Q:
[[128 140 130 115 128 121 135 127 129 127 128 127 120]
 [116 145 127 119 135 128 134 128 144 120 128 134 126]
 [128 135 129 135 111 116 127 133 130 126 110 120 131]
 [144 122 125 133 121 120 120 135 110 129 117 123 131]
 [113 128 137 123 111 109 141 127 132 134 106 118 118]
 [135 157 128 133 148 106 134 141 121 118 126 133 108]
 [140 118 130 142 118 121 121 130 114 133 113 122 130]]
A: 113

Q:
[[132 123 132 129 127 134]
 [135 131 133 126 123 133]
 [120 123 120 129 132 120]
 [158 131 118 125 136 133]
 [127 121 139 119 114 138]
 [153 131 107 136 140 144]
 [132 129 133 130 133 132]
 [110 117 122 129 135 128]]
A: 129

Q:
[[125 100 135 121 134 108]
 [128 137 117 149 141 141]
 [125 101 130 130 141 113]
 [126 112 122 144 148 124]
 [126 105 141 107 121 106]
 [129 142 120 140 132 141]
 [127 123 119 148 146 133]]
A: 148

Q:
[[125 146 129 129 136 138 150 134 133 114]
 [125 141 129 127 131 129 149 136 131 121]
 [126 110 141 123 117 120 144 102 150 119]
 [125 142 130 126 133 129 153 115 134 119]
 [125 107 135 134 122 121 143 135 149 119]]
A: 135

Q:
[[130 133 129 111 120 127 141 148 128 111 133 127 128 131]
 [129 134 148 119 110 128 141 141 126 117 146 128 142 131]
 [133 133 117 113 140 129 138 144 129 110 111 130 118 129]
 [124 125 113 143 142 127 118 111 125 141 106 130 115 126]
 [117 133 139 126 109 127 140 139 127 128 105 132 137 133]
 [121 128 140 137 117 127 124 121 126 143 138 131 138 130]
 [129 126 121 138 138 126 117 118 125 128 150 130 122 126]
 [121 132 137 120 119 127 137 135 124 133 110 129 137 128]]
A: 129

Q:
[[127 116 124 124 119 119 122 121 135 129 134 137 134 126]
 [140 132 129 138 132 129 123 119 123 139 136 120 135 135]
 [127 123 131 128 133 128 130 127 134 127 121 130 125 119]
 [131 118 122 120 122 128 125 132 125 149 129 120 124 120]
 [131 136 122 129 131 119 127 116 127 146 125 124 132 128]
 [142 141 130 125 119 127 138 137 142 124 131 125 126 127]]
A: 125

Q:
[[120 150 137 124 137 128 125 146 121 126 131 107]
 [118 129 137 134 134 145 132 136 121 126 124 121]
 [157 129 129 134 104 128 120 110 121 112 130 121]
 [120 152 139 134 145 128 125 137 121 126 130 113]
 [120 154 137 133 137 128 125 136 121 126 130 109]
 [120 154 137 134 144 128 124 137 121 126 130 113]
 [150 127 110 134 123 119 125 115 121 122 130 120]
 [120 144 137 127 137 128 125 145 121 126 131 108]
 [106 129 137 134 137 137 125 135 121 126 122 120]
 [105 129 137 134 137 137 125 136 121 122 120 120]
 [108 129 133 137 137 144 139 136 123 126 126 120]]
A: 126

Q:
[[130 128 131 116 133 127]
 [123 128 123 132 133 129]
 [112 112 119 153 117 112]
 [124 114 125 140 117 119]
 [139 140 132 111 142 139]
 [119 110 122 141 116 114]
 [131 125 129 136 116 129]]
A: 136

Q:
[[132 104 138 133 150 129 137 135 147 107]
 [117 140 125 140 138 152 148 129 127 152]
 [125 130 114 120 137 148 125 118 127 106]
 [119 148 122 113 145 153 146 105 106 115]
 [136 108 107 114 114 107 133 125 139 142]
 [121 125 122 134 106 140 128 127 137 132]
 [120 138 134 131 151 124 149 119 147 138]
 [128 131 140 113 131 132 131 136 137 130]
 [151 140 111 120 123 106 140 128 133 116]
 [106 123 104 140 109 130 144 125 109 115]
 [115 113 109 121 137 115 120 103 150 116]]
A: 103
---
[[152 146 113 126 117 109]
 [125 149 137 118 109 113]
 [147 119 119 121 150 135]] Out: 113

[[120 150 122 145 107]
 [116 151 122 111 109]] Out: 109

[[115 150 117 136]
 [118 144 112 133]] Out: 133

[[155 121 113 107 144 124 121]
 [143 113 130 130 123 142 142]
 [132 135 121 127 127 122 131]] Out: 142

[[122 112 126 125 102 119 114]
 [133 132 132 125 141 132 115]
 [135 141 134 140 148 123 122]] Out: 115

[[121 127 126 111 123 132 125]
 [130 116 112 122 115 144 134]
 [118 129 140 103 131 118 111]] Out: 134
---
[[118 141 148 150]
 [100 148 105 110]] Answer: 118

[[125 130 133 119 126 117]
 [152 133 104 150 130 128]
 [127 128 128 128 128 129]] Answer: 125

[[123 123 114 103 115 127]
 [112 115 121 106 120 128]
 [153 133 143 127 115 145]] Answer: 123

[150 141 115 102 145] Answer: 150

[133 151 112 127 121] Answer: 133

[135 153 117 111 108 127] Answer: 135

[129 125 121 153 123 113] Answer: 129
---
[[127 118 126 136 139]
 [127 135 106 128 135]
 [128 144 125 131 120]] Answer: 128

[[122 111 130 149 133 129 124]
 [129 147 129 107 126 117 115]
 [136 123 133 135 123 121 142]] Answer: 117

[[125 141 132 118]
 [136 150 141 139]
 [125 142 131 119]] Answer: 141

[[129 132 128 131 130 125]
 [131 134 126 134 133 125]
 [126 129 119 113 113 155]] Answer: 133

[[122 107 139 153 113 105 143]
 [144 107 150 111 137 107 149]
 [104 113 117 102 141 150 151]] Answer: 107

[[147 113 117 122]
 [134 155 103 103]
 [115 157 151 151]] Answer: 103
---
[142 125 107 129 151 132 119] | 129, 151

[119 139 133 115 107 126 155] | 115, 155

[117 121 131 132 125 152 119] | 132, 152

[141 125 129 154 128] | 129, 154

[[127 105 130 130 121]
 [129 110 130 124 122]
 [131 144 131 127 131]] | 130, 144

[122 118 118 122 153 115 117] | 122, 153

[107 132 134 155 124] | 134, 155

[[118 136 133 122 127 129 129]
 [129 141 132 127 128 128 128]
 [130 106 122 128 125 131 130]] | 127, 141

[139 149 120 129 134 116 116] | 129, 149
---
[[128 129 135 131]
 [134 123 131 126]
 [131 122 152 135]] ==> 128

[[139 156 142 123 136 124]
 [130 131 119 130 113 137]] ==> 139

[131 147 134 145 153] ==> 131

[[150 107 103 104 149]
 [106 117 136 130 131]
 [107 147 141 126 108]] ==> 150

[133 150 150 142] ==> 133

[[130 130 127 134 129]
 [146 152 148 135 145]] ==> 130

[[126 152 114 133 127 138]
 [125 119 133 157 117 115]] ==> 126

[[117 142 151 142 126 119 140]
 [121 129 127 126 123 124 122]] ==> 117
---
[150 147 128 123 131 131 121] value 131
[152 103 142 138 124 123 121] value 124
[122 105 139 133 135 120 120] value 135
[105 133 145 128 152 123 149] value 152
[135 156 117 129 131 134 137] value 131
[124 133 119 120 148 101 110] value 148
[113 105 131 121 136 131 142] value 136
[123 133 145 115 125 118 101] value 125
[138 111 121 109 135 156 110] value 135
[152 141 113 111 101 121 112] value 101
---
[121 104 145 139 105 155] Answer: 139

[132 152 113 127 134 118 144] Answer: 127

[[112 140 123 135 149]
 [138 149 109 101 115]
 [135 102 113 119 115]] Answer: 135

[[111 118 130 127 138 118]
 [135 114 105 147 101 114]] Answer: 127

[151 121 120 125 133 108] Answer: 125

[126 119 101 125 135 146] Answer: 125
